These are the activations of a small neural network, seen along a few directions. Each row is one input.
Each table varies a few parts of the input and shows all the possible inputs, shuffled.
A made-up example of a description, with smaller parts first: one of 3 separate values, together with either a single point or one of 11 places around a ring or (one of 4 places along a line, together with one of 5 places around a ring).
Shared parts are said once, and a part with two or three values counts as separate values.

Other details of the inputs vary at random and push rows far along two fixed directions, the same in every table; ignore that.

Table:
row 1: 56 -36 54 -36 9 -22 -16 62 -31 7 6 8 -3 55
row 2: -53 77 -79 23 -47 30 46 -40 36 29 -22 -21 -13 -54
row 3: -16 25 -37 -20 4 -8 -7 -50 31 6 16 -14 -42 -14
row 4: -69 68 -73 19 -20 42 50 -37 50 15 29 -11 3 -50
row 5: -1 8 -7 -3 -10 -2 47 7 37 -3 11 -2 -5 15
row 6: -12 -53 10 62 1 -54 -58 -81 5 -39 -70 4 -78 38
row 7: -51 113 -94 -15 -32 46 36 -30 34 40 38 -19 -2 -65
row 8: 16 -79 -31 75 -25 -58 -79 -83 -44 -84 -16 -41 -62 -1
row 9: -8 -7 4 7 18 -28 -12 -27 19 -10 -37 5 -28 2
row 10: 9 -3 1 32 -22 12 -22 -11 -32 11 -3 -19 -39 10
row 11: -21 21 -7 11 -12 32 26 9 5 4 20 11 21 -2
row 12: 35 -31 3 -19 5 -2 25 49 -28 -58 30 -17 75 -5
row 13: -51 86 -80 -17 -7 16 71 -29 90 12 34 -10 6 -38
row 14: 32 -19 47 -32 7 -20 10 52 -7 5 -31 18 10 27
row 15: 1 21 4 -49 23 12 50 26 45 20 39 8 45 -8
row 16: 34 -2 68 -45 25 31 -3 92 -36 31 -8 27 71 -3
row 17: 39 -26 52 -34 24 -2 13 66 4 -5 17 32 44 49
row 18: 11 54 -17 -25 -13 36 8 42 -16 35 29 10 30 -11
row 19: -23 -71 30 79 12 -26 -70 -83 -31 -10 -57 -9 -62 0
row 20: -5 -54 32 21 31 -43 -41 -54 0 -18 -47 -4 -48 19
row 21: 59 -7 54 -74 33 -2 -15 84 -20 17 27 22 36 34
row 22: 13 -43 10 30 3 -43 -68 -44 -11 -25 -18 4 -67 52
row 23: -66 90 -94 -2 -27 34 24 -59 35 42 37 -30 -17 -66
row 24: 50 -32 27 -40 4 -20 11 64 -56 -40 -11 4 81 -20
row 25: 4 -21 42 -12 21 30 11 38 -12 19 28 13 43 -4
row 26: 40 -23 70 -28 4 36 31 101 -36 18 25 22 61 26
row 27: -21 -54 15 91 -8 -27 -69 -68 -28 -21 -67 6 -61 16
Description of these inputs: one of 3 separate values, together with either a single point or (one of 2 separate values, together with one of 4 places along a line).
Q: Changing only the choice among 3 separate values turns row 12 into row 8. The same change can be made to row 15. Which row results?
A: row 3
Q: Which other rows does row 25 become when the choice among 2 separate values takes its other values? List them by row number.
A: row 15
Q: Which other rows does row 5 become when the choice among 3 separate values takes its other values? List them by row number.
A: row 1, row 14

Table:
row 28: -29 62 -96 -15 -31 5 58 -25 36 -26 25 -31 23 -54
row 29: -10 18 -22 -10 0 -5 19 -14 30 2 10 -3 -8 0
row 30: -39 72 -72 -22 -17 8 52 -33 58 13 7 -13 -5 -38
row 31: -5 -58 -17 74 -18 -33 -58 -69 -43 -52 -21 -27 -50 -1
row 32: 26 -12 28 -25 12 -3 6 36 2 1 18 11 13 30
row 33: 11 -17 40 -11 17 12 -1 32 -9 10 0 16 25 9
row 34: -28 62 -56 -5 -21 13 15 -27 22 23 -6 -11 -13 -34
row 35: 11 3 9 -29 15 -4 10 17 13 2 8 7 15 7
row 36: 11 -17 37 -4 13 10 1 33 -9 11 4 14 18 14
row 37: -5 29 -19 -22 -3 -8 20 -2 24 3 -6 1 2 -7
row 38: 5 4 23 -9 4 11 9 27 -5 13 -15 13 22 1
row 39: 20 -5 29 -24 13 9 -17 31 -20 16 9 10 16 7
row 40: 3 -2 21 -2 2 19 13 27 3 14 12 13 15 11
row 41: 24 -7 29 -16 6 14 -13 37 -20 17 17 9 8 21
row 42: 24 -8 35 -21 11 5 -18 32 -24 17 -4 7 13 10
row 43: 27 -42 31 7 2 1 -3 38 -43 -29 4 0 46 -1
row 44: -29 -45 6 72 -2 -25 -38 -71 -3 -21 -43 -5 -65 9
row 45: -18 -38 -4 62 -4 -25 -55 -68 -12 -13 -20 -10 -75 17
Q: What is each input in this table made of?
A: one of 3 separate values, together with either a single point or one of 5 places along a line
Q: Changing only the choice among 3 separate values turns row 29 into row 36. The same change can be made to row 37. Which row results?
A: row 38
Q: Which other rows does row 30 become when the choice among 3 separate values takes its other values? List them by row number.
A: row 42, row 44
Q: List by row number the other rows that have the choice among 3 separate values in common with row 34.
A: row 31, row 39, row 41, row 42, row 45

Table:
row 46: -30 -59 6 70 10 -46 -43 -89 17 -40 -31 -5 -77 21
row 47: 27 -23 50 -24 19 -8 13 48 1 1 -7 18 26 27
row 48: 35 -31 56 -24 19 -5 6 53 -4 -4 4 20 26 40
row 49: 21 -15 43 -11 11 27 -8 46 -29 27 16 15 23 15
row 50: 41 -8 40 -41 13 -7 -9 52 -17 14 -4 14 16 23
row 51: 42 -16 43 -39 21 -2 -16 49 -22 12 21 10 13 32
row 52: -53 95 -69 -16 -20 50 48 -17 41 46 25 -6 18 -60
row 53: -47 94 -72 -4 -32 48 52 -14 36 40 20 -7 9 -45
row 54: -42 -32 -4 85 -8 -15 -51 -88 -10 -9 -48 -10 -75 -2
row 55: -80 120 -122 -19 -28 22 93 -62 100 24 9 -18 1 -68
row 56: 39 -17 47 -45 26 -4 -25 49 -19 14 12 16 20 23
row 57: 38 -4 -15 -36 -10 -7 6 38 -36 -32 23 -14 49 -17
row 58: 41 -18 48 -42 21 -6 -22 46 -20 12 -9 15 19 22
row 59: -15 -88 -24 102 -15 -64 -41 -99 -15 -94 -33 -32 -58 4
row 60: 16 -3 25 -33 17 6 26 40 14 6 24 11 28 19
row 61: -44 90 -58 -14 -27 46 54 -1 33 46 10 -5 18 -50
row 62: 48 -19 46 -34 13 -5 -21 52 -23 7 5 15 11 37
row 63: -36 -65 -40 123 -29 -31 -61 -104 -46 -69 -37 -37 -67 -20
Q: Changing only one part turns row 53 into row 48. The same change can be made to row 63. Which row results?
A: row 59
Q: What is each input in this table made of?
A: one of 3 separate values, together with either a single point or one of 5 places around a ring
Q: Which other rows does row 47 become when the place on the ring of 5 takes its other values? List them by row number.
A: row 46, row 48, row 55, row 60
Q: List by row number the other rows that have the choice among 3 separate values in common with row 57.
A: row 50, row 51, row 56, row 58, row 62

Table:
row 64: -53 35 -29 22 -2 21 26 -35 38 16 -1 0 -11 -31
row 65: -12 -38 39 29 19 -3 -15 -8 6 -9 -14 24 1 16
row 66: 19 6 28 -26 5 17 29 52 2 15 -3 18 44 12
row 67: 2 8 -7 -2 -23 47 40 58 -50 -12 6 -9 100 -60
row 68: 20 12 7 -66 21 -8 35 35 21 -4 13 3 45 -13
row 69: -4 24 -16 -19 -2 25 13 7 2 25 36 -7 4 -13
row 70: 5 -39 50 36 0 2 -37 1 -33 22 -28 9 -34 23
row 71: -21 50 -47 -8 -13 8 -1 -33 15 16 -6 -12 -24 -26
row 72: 28 -3 11 -33 7 4 19 47 -3 -4 28 8 36 15
row 73: 20 -23 21 7 3 3 -28 13 -25 -1 11 -1 -12 26
row 74: 23 -42 23 34 -5 -21 -43 2 -27 -21 -2 8 -26 40
row 75: -9 -2 -3 8 9 5 -4 -9 6 -4 27 -2 -6 0
row 76: -32 11 -7 29 -3 15 3 -21 10 15 -14 4 -21 -9
row 77: -10 21 -31 19 -21 5 -7 -14 -5 5 13 -11 -32 1
row 78: -19 6 -52 18 -20 -19 20 -47 31 -26 5 -27 -34 -4
row 79: 1 4 -8 2 0 -11 -28 -20 0 -6 -15 4 -13 6
row 80: 1 1 26 5 2 23 -3 19 -10 23 -13 11 4 8
row 81: -4 13 -29 -3 -7 -19 -6 -31 13 -12 -15 -8 -18 -4
row 82: 24 -70 9 43 -9 -19 -55 -12 -89 -61 -27 -23 22 -28
row 83: -12 36 -7 1 -15 21 23 22 13 20 -7 16 18 -1
row 84: 11 -10 7 -2 6 2 -7 16 -4 -11 22 11 12 17
row 85: 5 -22 19 -1 23 -19 -32 -11 3 -15 -7 11 -1 7
row 86: -2 -2 3 12 -11 -13 26 5 13 -3 -23 -5 -6 7
row 87: -7 -17 6 19 -2 -13 17 -15 16 -11 -24 -4 -12 9
row 88: -2 -53 54 37 15 2 -37 -9 -28 15 -24 9 -29 20
row 89: 24 -51 30 7 18 -39 -41 -11 -19 -26 -25 6 -20 25
row 90: 23 -35 36 11 5 -19 -61 -7 -42 12 -24 -2 -41 18
row 91: 29 -10 11 -42 9 -4 32 47 3 -13 27 -4 35 13
row 92: 17 37 -4 -38 -10 32 17 47 -13 39 37 -4 21 -4
row 93: -23 46 -45 -11 -11 14 -4 -39 15 30 -2 -18 -27 -30
row 94: -3 0 -7 1 7 -14 -25 -21 2 -10 -11 6 -11 3
row 95: 20 -13 -5 -1 -13 -22 10 6 -2 -23 6 -12 -13 17
row 96: 25 -16 30 -1 3 -15 -47 13 -38 5 -20 5 -23 20
row 97: -20 -25 9 18 10 -16 23 -24 30 -17 -16 -1 -6 0
row 98: -27 43 -62 11 -22 10 15 -34 30 -3 21 -9 -13 -13
row 99: 2 25 8 -39 20 12 2 22 4 17 14 9 26 -15
row 100: 4 -17 -39 40 -30 15 1 -3 -57 -52 20 -34 44 -50
row 101: -2 34 17 -31 1 46 27 41 1 54 10 9 33 -11
row 102: -30 45 -47 -9 -6 11 1 -42 17 26 2 -14 -25 -37
row 103: -33 6 -48 26 -7 -15 14 -56 36 -26 16 -16 -25 -9
row 104: -1 -10 29 28 -7 7 -19 9 -19 16 -25 11 -21 16
row 105: -5 -42 36 23 19 -14 -3 -7 9 -13 -17 14 0 15
row 106: -8 16 0 -7 1 11 35 15 19 9 -4 11 22 -5
row 107: -13 -6 16 20 5 7 1 -2 7 3 -11 17 5 10
row 108: -12 22 -45 4 -21 -33 8 -46 22 -19 -21 -21 -40 -13
row 109: 15 -35 28 14 9 -4 -30 9 -29 -7 12 2 -15 28
row 110: 4 -28 29 -2 25 -9 -39 -18 -12 9 -4 3 -14 0
row 111: 21 -25 10 -12 7 -33 -12 -6 -2 -22 -22 -9 -11 14
row 112: -26 14 -50 -2 -7 -13 39 -38 45 -24 25 -20 -11 -19
row 113: -12 -5 -7 10 8 -1 -2 -13 17 -15 25 5 3 5
row 114: 4 22 4 -38 13 30 21 30 5 28 49 1 33 -13
row 115: -7 -5 15 20 -1 8 -5 0 5 6 -18 16 0 14
row 116: 26 -35 25 -22 17 -33 -10 10 -6 -22 -17 -4 1 16
row 117: -12 9 -24 13 -11 14 -9 -26 -1 15 18 -16 -29 -4
row 118: -21 15 -55 26 -22 -11 10 -49 25 -19 6 -17 -33 -4
row 119: 16 22 6 -59 20 0 25 36 17 3 15 11 48 -12
row 120: 16 -5 9 3 -3 -19 -37 1 -17 -5 -19 11 -14 16
row 121: 17 -7 34 -34 12 6 42 49 8 3 -1 13 41 7
row 122: 0 2 42 -26 24 33 17 41 1 39 12 17 38 -7
row 123: -31 40 -41 22 -28 3 32 -23 31 10 -17 -2 -13 -13
row 124: -15 19 -20 0 1 -2 -16 -28 2 5 -7 -5 -24 -13
row 125: 35 8 8 -30 -7 3 17 56 -9 0 23 6 31 19
row 126: 31 39 -4 -55 -4 -1 21 50 -1 13 4 8 37 -4
Q: Changing only one part turns row 80 into row 73. The same change can be made to row 101. Which row results?
A: row 117
Q: What is each input in this table made of?
A: one of 3 separate values, together with either a single point or (one of 4 places along a line, together with one of 5 places along a line)
Q: Which other rows does row 125 become when the place on the line of 5 takes its other values? List them by row number.
A: row 74, row 77, row 92, row 95
Q: Which other rows does row 107 become when the choice among 3 separate values takes its other values? List them by row number.
A: row 84, row 94
Q: Which other rows does row 99 become when the choice among 3 separate values takes its other values? List them by row number.
A: row 64, row 75
